A small network was shown many inputs. Here are its activations along a few directions, one row for each input.
In each table, some parts of the input vary, and every possible input appears once, in random order.
A made-up example of a description, with smaller parts first: one of 4 places along a line, together with either a single point or one of 11 places around a ring or (one of 2 separate values, together with one of 8 places around a ring).
Shared parts are said once, and a part with two or three values counts as separate values.
(in the rows, 128 means zero)

Other details of the inputs vary at random and push rows far along two fixed directions, the same in every table; ignore that.

Table:
row 1: [101 137 112 177 129  80 131  50 173 161 192]
row 2: [183 106 162 100 130 131 112 181 104 118 126]
row 3: [ 21 178 100  92  92 140 174  61 118 135  70]
row 4: [ 49 134 122  91 105 147 142 124  91 106  72]
row 5: [153 134 126 151 156  90 107 112 172 149 183]
row 6: [140 121 142 152 148  67 120 120 157 130 188]
row 7: [ 68 161 106 155  99 167 187  48 120 142  60]
row 8: [144 140 124 150 145  81 112 103 168 159 209]
row 9: [168  91 162 118 141 140 113 188 107  96 133]
row 10: [133  96 150  54 135 127  83 184 101 111 134]
row 11: [110 147 101  90 144  67  90 136 177 146 183]
row 12: [149 123 141 139 160  84 124 109 167 145 187]
row 13: [141 124 124 166 142  78  98 101 170 149 204]
row 14: [143 123 125 158 150 103 103 118 170 146 196]
row 15: [175 115 158 107 151 134 122 194 106 103 128]
row 16: [142 121 156  39 139 125  97 210 106  97 110]
row 17: [187 108 157  96 148 137 118 176 107 111 125]
row 18: [107 149 100 138 107 170 163 127 104 124  63]
row 19: [ 52 167 114 163  89 143 196  66 109 126  64]
row 20: [ 90 140 119 181 153  76 152  63 181 140 190]
row 21: [128 118 139 164 151  65 119 107 168 134 203]
row 22: [190 106 139 106 124 143 101 207 106 114 103]
row 23: [177 104 165 108 154 132 120 187 118 104 118]
row 24: [ 95 119 106  87 118 129  97 154 118 122 112]
row 25: [108 133 106 143  92 160 153 119 104 122  56]
row 26: [126 120 137 163 161  79 124 114 177 136 209]
row 27: [155 121 147  32 131 140  83 196 105 115 112]
row 28: [150 138 125 127 131 145 127 135 116 123 108]
row 29: [ 96 150 125 140 119 148 178 104 106 111  74]
row 30: [110 155 113 136 107 177 156 117  96 125  67]
row 31: [183  94 133 118 145 149 104 190 126 112 118]
row 32: [ 94 131 101 154 105 173 159 114 122 127  75]
row 33: [ 61 140 107  93  96 162 120 118  93 120  71]
row 34: [ 98 119 125  77 118 135  98 136 108 126 120]
row 35: [ 58 166 109 154  89 160 194  60 107 138  73]
row 36: [147 135 131 121 129 150 134 135 111 131 117]
row 37: [ 97 129 128 139 115 167 171  92 110 121  79]
row 38: [145 121 127 154 158  88 112  93 177 150 206]
row 39: [181  91 136 121 129 139  97 191 117 114 119]
row 40: [147 125 129 152 141  71 107  94 167 154 203]
row 41: [183 113 132 113 131 140 103 200 117 120 123]
row 42: [192 100 140 105 142 152 106 202 118 113  97]
row 43: [112 146 100 136 109 166 162 120 107 120  57]
row 44: [ 94 134 120 176 132  74 142  51 171 155 193]
row 45: [106 130 133 130  96 160 165 105  91 120  64]
row 46: [193 112 152 104 124 149  95 197  98 115 108]
row 47: [ 53 144 110 162  90 167 190  53 107 128  77]
row 48: [101 166 101 179 131  81 130  66 175 164 194]
row 49: [181  91 152 111 132 155  99 174 107 114 135]
row 50: [191  97 150 109 143 166  97 190 108 107 110]
row 51: [ 70 165 107  76  98 156 131 120 107 124  65]
row 52: [137 110 115 141 119 150 124 148 122 119 114]
row 53: [ 65 162  99 167  82 157 172  55 110 136  61]
row 54: [147 136 128 149 140  71 109 100 167 158 204]
row 55: [137 135 138 149 151  76 124 129 158 135 195]
row 56: [103 131 117 147  97 183 147 111  97 117  73]
row 57: [182 111 157  98 146 141 119 183 104 115 131]
row 58: [110 158 105 166 144  79 141  49 175 161 190]
row 59: [132 117 135 154 156  87 122 102 175 149 211]
row 60: [186  90 157 102 136 171 103 190 106 115 118]
Each input here is: one of 5 places along a line, together with either one of 2 separate values or one of 10 places around a ring.
The inputs of row 2 and row 46 match in every part but the place on the line of 5. If row 45 is changed in the same way as row 2 into row 46, which row does it become? -> row 53
The inputs of row 13 and row 21 match in every part but the place on the line of 5. If row 48 is changed in the same way as row 13 into row 21, which row does it become? -> row 55
Start at row 43 and move only the place on the line of 5, one step at a time. The first step leads to row 28. Which rows follow, in order? -> row 58, row 17, row 29
Change only the choice among 2 separate values in row 34. List by row number the other rows that result. -> row 27
List by row number the other rows that have the place on the line of 5 in common with row 41. -> row 11, row 18, row 22, row 24, row 25, row 31, row 32, row 39, row 42, row 43, row 52
Change only the choice among 2 separate values in row 3. List by row number the other rows that result. -> row 10
Start at row 60 and move only the place on the ring of 10, one step at a time. The first step leads to row 38. Which rows follow, in order? -> row 7, row 58, row 36, row 8, row 54, row 40, row 1, row 49

Table:
row 61: [121 146 112 158 133 104 148  68 155 160 157]
row 62: [190 101 174 111 166 122 109 165 119 116 164]
row 63: [186 114 163 125 137 108 117 170 122 126 154]
row 64: [170  98 131 111 135 128  93 147 137 134 155]
row 65: [188 116 173 119 160 116 117 184 131 108 162]
row 66: [116 138 124 129  76 187 156 128  69 120  32]
row 67: [162 112 165 129 139 111 106 153 114 116 161]
row 68: [ 66 148 113 170 110  99 150  70 165 154 158]
row 69: [ 59 159 114  99 122  66 130  67 166 146 137]
row 70: [160 104 149 121 123 112 102 159 130 122 158]
row 71: [136 120 140  41 142  99  86 197 116 122 177]
row 72: [172 112 163 116 167 130 128 152 136 115 157]
row 73: [ 87 146 107 175 128  86 169  65 154 145 148]
row 74: [145  97 158 113 155 133 101 154 136 122 162]
row 75: [ 27 175 104 102 129  87 143  74 140 140 175]
row 76: [116 131 136 115 105 201 188 124  88 112  35]
row 77: [ 52 164 124 102 135  69 129  63 161 135 141]
row 78: [ 50 174  83  97 118  87 131  86 147 157 167]
row 79: [194 113 142 111 155 129 117 164 143 133 149]
row 80: [171 102 126 125 137 108  99 161 126 127 144]
row 81: [186 123 137 125 153 132 104 148 130 136 153]
row 82: [178 106 156 117 148 118 122 146 127 132 156]
row 83: [142 151 129 125 103 202 159 160  86 108  35]
row 84: [146  92 150 118 157 118  96 181 134 108 156]
row 85: [170 103 119 121 143 124  80 174 135 116 150]
row 86: [100 119 103 121  85 189 151 134  84 107  28]
row 87: [ 86 164 131 182 129  92 167  56 146 142 159]
row 88: [ 80 132 121 156 131 113 142  53 152 137 165]
row 89: [ 72 141 111 176 132  90 153  56 145 134 156]
row 90: [178 104 131 112 143 140  80 158 134 127 157]
row 91: [187 100 149 115 159 108 120 190 140 112 152]
row 92: [166  85 152 112 154 113  89 180 126  99 161]
row 93: [196 104 138 120 152 106 103 184 129 124 148]
row 94: [ 82 114 120 120  93 189 161 144  88 106  32]
row 95: [120 168 111 177 127 102 139  83 151 153 157]
row 96: [201 114 133 118 165 127 100 200 139 112 144]
row 97: [158 123 133 130 135 130  85 172 141 133 154]
row 98: [166  93 141 122 139 104 106 163 122 119 151]
row 99: [ 85 153  97 172 102  99 140  61 161 155 154]
row 100: [ 86 137 100 155 125 116 135  68 169 164 156]
row 101: [107 143 114 129  79 202 142 132  80 111  36]
row 102: [153  90 134 119 135 109 103 162 134 114 153]
row 103: [106 129 139 129 112 184 176 135  68  93  33]
row 104: [ 76 152  92 166 129 125 132  59 171 162 157]
row 105: [ 85 150 117 175 107  89 154  56 146 153 158]
row 106: [109 134 104 133  94 193 148 131  73 109  29]
row 107: [178 122 125 135 153 116 105 165 131 124 146]
row 108: [103 122 145 118 102 200 164 110  64 105  43]
row 109: [184 117 159 121 143 114 126 176 136 121 153]
row 110: [ 94 168  98 183 112 103 136  58 150 157 155]
row 111: [126 145 114  57 141 114  79 180 121 130 168]
row 112: [160  96 126 117 143 118  90 184 143 127 146]
row 113: [ 87 143  88 166 134 109 121  96 169 146 155]
row 114: [153 105 165 120 145 121  96 178 130 115 162]
row 115: [143 140 130  63 145  94  70 159 145 127 134]
row 116: [103 153  92 170 136  95 163  81 172 147 145]
row 117: [ 92 129 142 125  86 193 158 127  72  96  42]
row 118: [100 171 103 177 121  98 168  67 170 157 149]
row 119: [111 162 111 175 117  93 154  71 152 158 151]
row 120: [109 118 135 115  89 196 165 113  69 116  39]
row 121: [ 90 148 122  53  91 163 133 138  90 114  11]
row 122: [126 131 120 118  97 211 143 125  69 118  36]
row 123: [167 109 141 119 131 122  89 181 139 134 151]
row 124: [126 121 125 112  90 201 152 124  70 121  34]
row 125: [109 130 138 123 119 190 182 147  82  87  32]
row 126: [ 78 132 108 158 116 107 149  46 160 151 161]
row 127: [ 92 123 121 145 129 117 137  85 160 151 159]
row 128: [185 126 134 122 160 137 113 155 146 131 152]
What do these inputs look like to the network? -> one of 4 places along a line, together with either one of 2 separate values or (one of 3 separate values, together with one of 5 places along a line)
The inputs of row 79 and row 128 match in every part but the place on the line of 4. If row 80 is changed in the same way as row 79 into row 128, which row does it become? -> row 106
The inputs of row 64 and row 90 match in every part but the place on the line of 4. If row 123 is changed in the same way as row 64 into row 90, which row does it become? -> row 97
Change only the choice among 2 separate values in row 69. List by row number the other rows that result. -> row 71
Change only the choice among 3 separate values in row 70. List by row number the other rows that result. -> row 102, row 126
